A small network was shown many inputs. Here are its activations along a few directions, one row for each input.
In each table, some parts of the input vary, and every possible input appears once, in random order.
A made-up example of a description, with smaller parts first: one of 2 separate values, together with either a single point or one of 9 places around a ring or (one of 4 places along a line, together with one of 5 places around a ring).
Shared parts are said once, and a part with two or three values counts as separate values.
In the rows, 128 means zero.

Rows:
x1: 114  161  146  154  105  141  164  125  115  139  152  88  76  118  134
x2: 106  168  130  138  123  129  146  118  95  126  129  102  68  119  151
x3: 128  106  136  160  175  141  118  158  172  119  119  163  188  157  145
x4: 109  151  107  121  133  135  158  95  99  126  123  106  77  128  134
x5: 113  139  98  114  102  113  120  91  98  126  126  112  83  114  121
x6: 132  114  120  115  155  113  84  153  160  126  116  172  220  146  124
x7: 133  94  127  151  148  123  76  156  175  121  126  167  195  146  130
x8: 126  123  129  123  183  127  126  159  159  127  104  165  214  155  140
x9: 131  136  155  136  109  153  175  112  102  139  140  96  81  104  117
x10: 136  124  112  99  91  118  131  108  100  117  116  111  77  121  105
x11: 137  125  139  104  114  141  182  102  110  127  132  113  78  112  127
x12: 135  124  139  128  178  120  131  158  156  129  116  157  218  153  141
x13: 137  100  123  151  184  141  112  165  169  136  112  163  187  164  150
x14: 138  128  147  127  80  137  134  106  102  136  153  100  84  94  101
x15: 140  116  127  119  148  105  92  154  157  125  120  158  220  135  127
x16: 118  151  137  145  76  123  124  120  115  139  160  93  79  104  118
x17: 134  135  122  107  118  140  169  111  98  116  114  105  73  138  121
x18: 142  118  130  93  88  126  140  97  113  126  145  116  78  98  107
x19: 139  89  114  143  156  119  74  162  171  138  115  167  191  148  133
x20: 113  159  122  129  93  114  105  111  94  123  142  106  70  108  135
What is each input in this table made of?
Answer: one of 2 separate values, together with either one of 4 places along a line or one of 6 places around a ring
The inputs of x8 and x6 match in every part but the choice among 2 separate values. If x17 is changed in the same way as x8 into x6, which row does it become?
Answer: x10
Start at x1 and move only the place on the ring of 6, one step at a time. The first step leads to x2. Which rows follow, in order?
Answer: x4, x17, x11, x9
Start at x18 and move only the place on the ring of 6, one step at a time. The first step leads to x10. Which rows follow, in order?
Answer: x5, x20, x16, x14

Rows:
x21: 127  137  131  151  152  120  119  173  163  130  125  140  143  152  164
x22: 129  146  133  151  68  142  145  115  77  152  143  72  69  105  104
x23: 123  145  147  162  113  164  173  97  84  157  140  84  60  100  135
x24: 124  137  110  150  130  114  101  157  159  139  138  128  168  157  129
x25: 109  187  106  100  84  110  144  94  69  118  137  83  71  114  112
x26: 115  140  125  158  174  137  129  139  164  146  135  138  154  152  158
x27: 133  133  148  139  70  135  105  103  87  154  147  96  51  82  103
x28: 103  193  120  111  125  131  173  74  75  125  132  96  54  107  140
x29: 126  127  123  121  106  157  204  76  108  121  151  97  33  109  117
x30: 116  112  107  135  124  118  62  130  153  127  110  163  148  134  126
x31: 110  128  145  162  174  140  143  141  157  133  146  139  174  127  143
x32: 121  122  134  156  127  112  113  155  142  123  152  132  185  134  117
x33: 112  122  120  145  151  133  117  163  149  116  95  152  145  159  154
x34: 108  172  118  85  80  101  106  76  76  122  141  96  50  88  125
x35: 130  141  157  152  94  146  162  133  84  144  131  83  50  104  138
x36: 141  109  117  124  173  131  121  161  140  113  83  146  152  155  141
x37: 99  124  113  153  173  144  131  129  152  134  103  150  157  158  151
x38: 148  112  148  110  119  121  86  128  160  125  138  155  184  110  116
x39: 145  93  108  116  145  108  66  123  135  121  102  159  156  131  122
x40: 144  124  163  121  146  133  143  161  157  116  121  145  178  136  141
x41: 128  109  142  145  123  107  74  138  149  123  156  154  167  104  127
x42: 156  94  123  87  131  115  90  129  139  135  121  168  178  115  117
x43: 110  118  102  147  126  116  101  142  137  124  110  143  167  164  125
x44: 131  123  116  139  125  111  61  140  163  136  144  149  153  126  142
x45: 125  124  158  157  149  121  129  171  146  113  138  145  157  131  146
x46: 151  106  137  98  158  127  147  162  137  126  103  158  172  141  142
x47: 130  112  110  132  196  147  132  126  142  129  93  145  163  155  135
x48: 130  124  110  111  62  131  177  93  104  117  154  81  44  114  93
x49: 134  111  124  99  63  124  137  81  113  120  158  105  26  91  92
x50: 133  120  133  110  87  141  191  110  109  107  143  93  24  114  124
x51: 134  125  162  132  166  142  153  122  151  130  132  148  183  138  136
x52: 151  107  115  96  136  126  126  145  132  133  118  146  195  146  104
x53: 109  183  129  99  107  118  160  108  74  109  126  90  48  112  149
x54: 138  112  97  125  151  121  105  145  138  124  94  135  173  159  102
x55: 142  112  132  105  180  146  156  127  138  142  112  157  179  142  131
x56: 143  123  146  124  121  118  124  140  146  124  135  137  196  142  106
The inputs of x27 and x23 match in every part but one. If x34 is changed in the same way as x27 into x23, which row does it become?
Answer: x28
What is each input in this table made of?
Answer: one of 4 places along a line, together with either one of 3 separate values or one of 6 places around a ring
Start at x26 and move only the place on the line of 4, one step at a time. The first step leads to x21. Which rows follow, in order?
Answer: x24, x44

Rows:
x57: 151  73  150  129  192  159  148  147  178  129  113  177  202  139  141
x58: 124  133  112  150  104  152  156  116  102  152  133  83  63  136  132
x59: 158  72  137  114  135  133  102  152  178  119  107  177  200  153  114
x60: 128  122  137  149  142  109  62  142  155  144  150  148  221  116  117
x61: 117  136  124  138  80  117  104  99  126  125  176  106  62  88  124
x62: 167  67  135  125  161  122  123  180  167  118  111  170  198  155  122
x63: 134  168  157  92  133  149  197  94  92  128  146  108  98  102  139
x64: 123  143  134  156  89  116  138  144  117  111  152  103  57  107  140
x65: 142  128  127  141  103  133  131  136  88  141  125  101  63  117  135
x66: 115  125  108  117  158  106  73  152  159  124  86  182  194  160  150
x67: 146  162  135  87  97  115  172  131  82  118  137  104  91  105  118
x68: 152  74  120  136  162  138  149  158  180  130  116  156  201  174  118
x69: 124  122  107  119  183  103  92  177  148  115  95  165  182  166  161
x70: 114  130  119  107  88  123  130  93  96  108  104  111  77  122  101
x71: 125  132  143  146  134  163  160  102  99  154  130  112  59  104  149
x72: 107  152  153  161  121  147  163  108  131  126  154  109  53  99  150
x73: 107  146  123  167  93  132  163  123  129  126  161  88  66  130  139
x74: 122  125  116  114  113  115  150  122  85  105  107  102  73  122  110
x75: 113  138  97  127  114  139  176  103  89  113  119  97  80  141  107
x76: 117  138  121  130  212  139  116  141  157  124  95  176  189  154  176
x77: 137  166  145  79  76  121  148  102  98  125  132  109  100  111  107
x78: 134  135  127  133  76  143  111  111  98  144  122  114  63  114  121
x79: 129  129  144  162  147  115  94  190  146  127  128  138  207  133  133
x80: 162  61  122  108  149  124  88  132  180  128  126  167  204  129  111
x81: 127  167  126  95  103  132  194  110  100  134  144  82  96  130  113
x82: 112  131  94  133  186  119  117  155  160  127  102  152  191  191  157
x83: 138  126  118  125  92  129  96  84  105  154  140  97  61  98  115
x84: 126  125  93  108  171  99  59  127  157  127  110  175  186  145  140
x85: 110  143  143  147  69  121  115  119  131  122  149  112  66  110  126
x86: 123  123  100  99  101  118  119  75  88  113  131  111  77  100  96
x87: 110  137  130  119  142  152  177  86  93  113  112  110  68  111  123
x88: 113  131  165  167  183  141  124  154  155  143  138  153  206  128  147
x89: 113  132  135  173  154  128  121  168  158  142  142  126  214  163  129
x90: 137  153  130  69  92  111  137  85  98  137  157  103  98  88  99
x91: 123  134  150  157  126  118  75  163  154  134  130  157  213  140  118
What is each input in this table made of?
Answer: one of 5 places along a line, together with either one of 3 separate values or one of 4 places along a line
The inputs of x89 and x79 match in every part but the place on the line of 5. If x82 is changed in the same way as x89 into x79, which row does it become?
Answer: x69
Which other rows does x60 become when the choice among 3 separate values takes its other values? List them by row number.
Answer: x80, x84
Which other rows does x75 become when the place on the line of 5 takes its other values? List them by row number.
Answer: x70, x74, x86, x87
Which other rows does x71 become when the place on the line of 4 takes its other values? List them by row number.
Answer: x63, x72, x87
